Each row below holds a small network's activations on one input, seen along a few directions.
In each table, some parts of the input vary, and every possible input appears once, in random order.
A made-up example of a description, with smaller parts first: line(6) and (point or line(11) or (values(3) and ring(8))).
Shared parts are said once, and a part with two or three values counts as separate values.
In the rows, 128 means zero.

Other details of the inputs vary at random and push rows far along three fixed directions, the same in every table; ignore that.

Rows:
x1: [155 161 100 129 126 130 117  88 129 135 112 162 116  89]
x2: [108 160  85 148 111  93  95 112 134 143  93 187 147  88]
x3: [ 60 158 141 172  72  23 119 225 131 132  76 104 248 124]
x4: [127 165 165 147 119 128 167 204 147 148 153 136 182 143]
x5: [110 164 116 130 100  99 172 128 139 143 121 149 116  88]
x6: [139 155 104 133 101 108 126  92 107 145 100 137 114  92]
x7: [142 146 157 124 114 123 189 159 119 134 172 141 123 133]
x8: [136  99 126 121 162 172  93  95 142 125 123 114 130 179]
x9: [143 145 134 125 141 174 147 111 146 146 146 145 114 144]
x10: [147 144 188 142  98 110 183 226 104 130 158 105 191 140]
x11: [140 161 146 131  95 149 184 121 127 150 153 148 104 123]
x12: [107 140 194 120 138 159 132 126 152 127 174 103  80 126]
x13: [157 187 111 136 109 112 143 117 127 145 121 182 127  71]
x14: [118 178 136 155  75  59 153 189 109 140 108 133 188  84]
x15: [134 105 140 114 126 164 165 136 125 124 165 124 102 136]
x16: [ 67 151 128 153 121  55 134 219 158 125  90 105 217 119]
x17: [147 155 151 127 134 132 181 163 130 133 173 150 130 133]
x18: [161  95 126 105 150 147 121 104 107 115 136  97 100 145]
x19: [122  99 127 120 163 174 103 105 153 130 110 106 130 179]
x20: [120 159 103 134  90  95 150 126 117 139 142 173 113  74]
x21: [141 126 132 115 128 143 157 109 129 134 155 123  97 137]
x22: [128  81 121 109 151 143 102  95 126 116 124  91 111 172]
x23: [146 132  97 124 144 139  91  82 133 126  94 132 123 116]
x24: [ 71 103 127 151 112  71  78 169 135 121  65  71 213 169]
x25: [146 137 174 143 108 138 164 112 129 122 171 195  56  79]
x26: [123 153  87 132 111  58 111 111 109 131  86 143 128  73]
x27: [109  74 159 139 157 148  89 202 144 110 130  76 206 203]
x28: [ 87 177  99 160  65  68 136 146 123 147  98 168 154  67]
x29: [156 159 132 120 136 144 182 145 129 131 153 142 102  97]
x30: [143 100 137 112 163 163 126 122 136 117 151 106 120 170]
x31: [139 142 133 126 104 136 175 142 118 135 176 153 104 105]
x32: [ 96 167  98 147  80  47 136 157 118 135 111 173 152  66]
x33: [119 131 187 151  91 112 178 238 110 128 168 123 196 151]
x34: [132 138 156 135  98 159 185 153 118 140 164 144 116 128]
x35: [128 151 107 131 105 117 138  95 114 146  92 136 110  89]
x36: [116  91  83 118 155 132  69  84 130 112 106 124 114 136]
x37: [170 126 144 118 121 149 151 102  95 135 141 133 104 129]
x38: [159 124 154 123 123 162 160 131 108 135 145 107 116 142]
x39: [126 150  99 125 135 120 131  95 142 137 123 148 108 108]
x40: [146 123 132 114 128 139 152 107 122 132 156 131  97 139]
x41: [110 172  91 145 117  86 103 101 142 150  84 179 151  96]
x42: [144 147 141 135  91 146 168 130 108 143 169 162 107 116]
x43: [141 133  98 123 144 142  96  87 137 124  92 130 124 117]
x44: [149 155 151 126 131 136 180 161 133 134 176 147 127 130]
x45: [169 161 136 122 133 130 172 145 118 127 161 150 112  99]
x46: [ 99 135 199 114 137 161 142 131 161 130 162 102  78 122]
x47: [128  69 144 124 134 156  98 125 112 116 132  96 137 186]
x48: [111  73 160 139 158 148  87 199 140 106 132  78 207 203]
x49: [161  99 134 109 166 160 124 133 125 108 142  93 119 155]
x50: [117 136 196 126 137 151 128 131 144 124 178 102  88 132]
x51: [ 90  80 159 148 144 106  78 235 142 107 109  77 247 196]
x52: [107 124 171 141 108 130 166 186 135 136 129  94 170 164]
x53: [164 104 122 107 165 155 116 110 120 109 136 107 107 143]
x54: [132 144 119 133 137  80 124 164 121 115 108 127 162 106]
x55: [159 126 131 111 136 146 159 119 114 127 148 116  93 120]
x56: [128  80 152 121 138 150 108 118 117 120 122  91 142 196]
x57: [122  76 137 111 152 150 118 124 136 115 128  76 126 183]
x58: [164 125 132 112 135 143 154 117 111 127 150 115  94 123]
x59: [141 133 128 128 134 177 137 123 138 137 155 154 112 136]
x60: [149 120 122 118 143 157 138 121 124 123 167 152 100 129]
x61: [ 95 133  82 126 140  96  95  94 148 126  81 129 134 112]
x62: [175 160 159 127 130 153 172 158 123 134 160 154 136 120]
x63: [ 92 104  70 129 145  99  59  98 136 115  80 123 138 120]
x64: [119 135  94 123 131 138 133 104 138 128 129 157  98  97]
x65: [120 154 109 136  92 105 125  87 119 147 106 155 116 115]
x66: [ 98  95  95 135 118 116  70  90 117 124  84 115 133 141]
x67: [135 140 101 117 124 115 142 100 120 133 108 129  94  88]
x68: [112  83  86 116 137 114  70  82 116 114  99 119 111 137]
x69: [135  74 114 110 171 159  89 108 125 106 133 115 114 169]
x70: [ 86  98 115 131 149 106  26  41 139 110  82 114  81 114]
x71: [ 81  97  74 128 125  84  67  99 129 115  71 112 139 116]
x72: [162 133 148 120 147 179 154 138 136 129 143 122 122 139]
x73: [156  69 138 102 164 146 109 121 105 107 130  81 119 172]
x74: [136 103  92 110 164 133  87  86 131 109  94 104 107 130]
x75: [ 98 127  82 138 139  96  57  80 144 133  64 140 158 129]
x76: [130  95 117 114 157 167 115 119 135 113 144 118 110 149]
x77: [108 145 122 144 113  94  89  58 132 124 113 177  62  61]
x78: [138 131 129 126 136 181 143 121 140 138 151 152 108 134]
Description of these inputs: line(6) and (point or (values(3) and line(4))).
- Changing only the line(6) part turns x37 into x14. The same change can be made to x54. Which row results? => x53
- Which other rows agree with x76 in the line(6) part? List them by row number. => x9, x11, x12, x28, x38, x43, x55, x57, x59, x61, x71, x74
- Which other rows does x75 become when the line(4) part takes its other values? List them by row number. => x40, x44, x65
- Which other rows agree with x39 in the line(6) part? List them by row number. => x4, x6, x21, x23, x24, x27, x31, x49, x50, x58, x63, x66
- Which other rows does x47 become when the values(3) part takes its other values? List them by row number. => x10, x65

Rows:
x79: [139 111 222 119 137 169 186 199 135 118 208  79 123 175]
x80: [119 156 134 141 118 106 140 171 137 134 134 145 160 111]
x81: [127 135 118 128 133 127 116 123 135 128 126 145 130 123]
x82: [124 135 133 135 119 102 129 157 121 127 116 115 158 127]
x83: [123 150 112 134 121 125 133 124 136 137 131 155 125 106]
x84: [135 133 103 120 131 127 129 108 125 132 114 134 117 115]
x85: [123 148 123 137 115  97 151 176 124 130 129 136 162 110]
x86: [124 142 128 132 132 126 125 131 139 130 121 134 138 125]
x87: [130  96 125 124 141 126 101 128 120 115 113  98 145 152]
x88: [138 155 113 127 117 119 157 131 124 138 132 147 124 104]
x89: [124  96 117 120 135 130 104 102 117 122 107 102 127 153]
x90: [127 133 136 134 120 106 129 155 121 126 116 115 157 125]
x91: [143 135 112 124 132 125 128 117 124 128 121 135 122 114]
x92: [129  97 100 113 139 140  94  66 117 124  99 109 102 145]
x93: [116 155 131 143 104 116 145 135 131 141 130 146 132 112]
x94: [128 109 113 123 139 121 116 139 123 120 118 116 145 141]
x95: [117 111 139 135 136 128 109 139 133 124 118 114 150 150]
x96: [123 126 129 132 111 110 139 145 117 127 127 124 147 128]
x97: [123 150 118 133 121 122 136 136 135 136 134 155 132 110]
x98: [125 116 119 124 147 140 101 109 136 123 114 125 128 137]
x99: [115 139 125 134 129 120 127 146 140 133 124 127 150 130]
x100: [119 153 142 144 109 106 142 169 132 135 136 147 154 115]
x101: [138 153 134 136 109 109 152 154 115 135 138 144 139 101]
x102: [124 114 125 130 140 110 111 150 128 115 106 100 164 144]
x103: [124 141 126 131 130 128 124 131 139 129 120 136 136 123]
x104: [131 105 106 118 129 133 109  82 115 127 110 122 107 136]
x105: [122  91 123 122 135 127 102 119 118 120 108  98 139 154]
x106: [152 131 150 113 129 172 161  92 121 126 190 158  41 107]
x107: [106 128 137 141 111 112 126 157 134 128 124 124 158 135]
x108: [131 127 107 125 115 122 124  99 114 131 121 139 111 115]
x109: [140 109 124 108 140 165 118  53 123 124 150 144  36 106]
x110: [116  68 219 117 159 158 136 211 141 103 165  33 162 211]
x111: [148 154 114 127 118 118 151 128 123 132 135 156 119  99]
x112: [154 111 147 106 148 189 140  64 125 128 171 133  33 122]
x113: [161 131 181 112 131 184 190 125 124 125 214 142  56 130]
x114: [121 118 108 123 144 142 101  95 138 129 109 124 119 136]
x115: [138 105 110 118 150 136 101 102 127 117 106 104 126 144]
x116: [116 136 119 135 117 130 120 102 133 138 117 136 114 123]
x117: [121 134 111 130 132 130 120 113 138 133 120 140 125 124]
x118: [128 158 126 137 115 123 137 117 129 142 129 160 116 101]
x119: [116  95 112 125 137 142  86  88 130 123 111 119 114 152]
x120: [139 137 118 125 129 121 132 129 126 126 119 128 132 118]
x121: [125 108 118 124 138 117 118 150 126 117 116 109 154 147]
x122: [127  95 113 120 148 127 107 126 125 119 108 102 142 154]
x123: [114 136 143 139 121 115 125 158 135 130 120 123 157 131]
x124: [138 160 138 136 108 111 159 151 119 137 134 139 139 104]
x125: [155 105 202 110 146 190 182 148 128 119 214 103  80 167]
x126: [131 157 116 133 121 122 137 116 137 138 127 162 118 103]
x127: [156 111 198 109 142 192 178 144 132 124 199 103  78 155]
x128: [139 153 113 130 112 110 139 108 117 137 122 154 114  97]
x129: [124 152 116 133 120 124 140 130 137 137 133 155 128 109]
x130: [124 110 123 127 140 136  99 105 131 126 116 126 125 142]
x131: [137 153 133 136 115 105 159 172 126 130 138 137 154 111]
x132: [122 156 121 134 120 126 141 132 138 138 129 148 130 109]
x133: [131 151 123 133 117 109 156 159 125 133 131 140 146 107]
x134: [138 134 125 128 122 121 130 126 118 129 122 130 128 117]
x135: [140  97 101 117 154 140  91  88 122 114 107 113 116 140]
x136: [104  94 136 133 134 126  99 138 135 119 111  99 156 166]
x137: [139  98  96 116 151 135  88  85 122 113 103 117 116 139]
x138: [128 106 132 129 132 116 109 149 119 115 118 105 157 146]
x139: [110 101 125 130 150 121  88 141 138 114 105 105 164 155]
x140: [110 130 133 141 113 118 124 145 131 131 125 130 145 130]
x141: [127 142 120 129 133 130 122 118 136 132 123 139 127 124]
x142: [128 160 128 137 114 120 140 121 131 144 130 155 120 106]
x143: [123 155 127 136 114  99 157 173 129 133 124 131 161 111]
x144: [113 155 138 144 102 116 147 149 132 139 130 141 141 113]
x145: [125 132 118 132 127 126 110 104 129 132 118 147 117 118]
x146: [120 150 121 138 107 123 135 113 130 141 126 154 115 107]
x147: [134 154 113 128 103 119 150 104 116 142 125 153 107  98]
x148: [123 116 120 125 140 136  96  94 133 130 106 123 119 138]
x149: [121 117 113 124 143 141 105 110 136 127 116 127 125 137]
x150: [115 102 123 131 124 106 108 144 119 117 111 105 159 147]
- What is each input in this table made of? => ring(8) and (point or (values(2) and line(4)))
- Changing only the ring(8) part turns x96 into x92. The same change can be made to x139. Which row results? => x86
- Changing only the ring(8) part turns x109 into x112. The same change can be made to x140. Which row results? => x146
- Which other rows does x114 become when the values(2) part takes its other values? List them by row number. => x143
- Which other rows does x146 become when the line(4) part takes its other values? List them by row number. => x98, x118, x149
- Which other rows agree with x147 in the ring(8) part? List them by row number. => x84, x90, x103, x120, x123, x127, x132, x144
- Which other rows does x102 become when the ring(8) part takes its other values? List them by row number. => x91, x111, x115, x120, x131, x135, x137

Rows:
x151: [120  76 118 122 158 146  80 109 132 109 110 104 139 176]
x152: [149 135 153 130 146 161 145 152 138 127 162 125 134 146]
x153: [135  97 130 126 138 129 100 119 118 121 109  95 137 157]
x154: [152 102 127 109 143 160 137 103 115 121 146 110 101 156]
x155: [158 143 137 123 109 155 172 124 110 141 164 151  98 115]
x156: [116 136  61 124 130 127  75  39 132 139  83 156  89 102]
x157: [121 114 139 135 137  94 111 179 127 109 112  89 183 141]
x158: [107  85  80 118 160 122  41  55 130 116  63 119 121 145]
x159: [141 153 148 134 107 142 175 150 128 141 164 154 129 128]
x160: [142 186 121 139  96 123 159 108 124 153 137 183 107  82]
x161: [134 101 147 117 155 162 124 142 136 126 142 100 140 177]
x162: [132 105 151 126 138 124 142 186 125 108 145  95 167 160]
x163: [145 133 137 128 132 157 151 122 132 133 143 145 111 127]
x164: [110 113 133 135 141 120  92 152 142 121 102  93 178 160]
x165: [157 170 135 121 108 127 189 137 114 144 161 156 104  97]
x166: [168 123 121 108 139 171 150  97 113 126 163 138  76 122]
x167: [119 124  83 123 147 134  87  67 146 129  90 141 104 113]
x168: [ 52 185 101 152  88  25  98 111 138 142  75 168 123  40]
x169: [155 175 135 135 106 152 184 132 121 148 174 189  95  90]
x170: [108 121 204 134 124 125 136 184 140 112 161  93 142 145]
x171: [153  72 145 108 165 168 116 120 118 113 142  96 116 179]
x172: [140 153 114 123 113 119 156 114 120 138 126 140 107 100]
x173: [157 160 138 128 100 139 190 131 114 144 169 163 103 108]
x174: [110 143 145 152 120  94 123 186 133 124 115 125 189 127]
x175: [134 104 157 122 142 155 134 148 127 127 144 108 146 172]
x176: [149  94 149 107 144 203 140  41 133 130 188 133  13 152]
x177: [112 106  95 128 131 128  77  86 125 128  89 125 127 137]
x178: [105 121  85 137 120  78  88 109 126 121  78 135 146 109]
x179: [ 64 180 128 155  69  51 127 156 140 142 115 159 142  47]
x180: [106 123 135 141 121 111 122 160 137 129 104 112 172 142]
x181: [138  81 139 115 168 179 102 134 136 112 143  95 133 183]
x182: [143 152 109 130 111 124 146 111 113 138 136 167 101  88]
x183: [144 154 111 120 123 115 151 112 118 135 137 155 106  91]
x184: [134 110 152 124 128 134 144 181 117 117 147  89 159 157]
x185: [163 139 149 119 125 150 165 137 114 131 163 119 115 132]
x186: [112 105 104 129 135 103  91 114 129 117  82 113 144 125]
x187: [135  99  77 118 150 127  59  33 119 120  77 129  90 121]
x188: [131 156 123 132 116 104 159 152 125 129 130 139 135  93]
x189: [ 83 133 171 142 117 101 134 174 145 121 126 103 139 118]
x190: [103 138 133 144 126  98 126 190 146 122 124 124 187 136]
x191: [107 120  93 127 147 109  78 104 143 127  89 130 141 126]
x192: [121 174 113 139 103 110 152 136 138 148 135 164 134 100]
x193: [101 139 137 143 122 102 130 187 147 129 109 110 187 135]
x194: [128 108 161 131 125 126 147 187 125 120 130  92 169 160]
x195: [166 113 136 106 137 174 153  90 111 135 159 133  81 143]
- Changing only one part turns x185 into x172. The same change can be made to x157. Which row results? => x188
- What is each input in this table made of? => values(5) and (point or (values(2) and line(4)))
- Which other rows agree with x182 in the values(5) part? List them by row number. => x155, x156, x166, x169, x177, x179, x181, x184
- Which other rows does x153 become when the values(2) part takes its other values? List them by row number. => x187
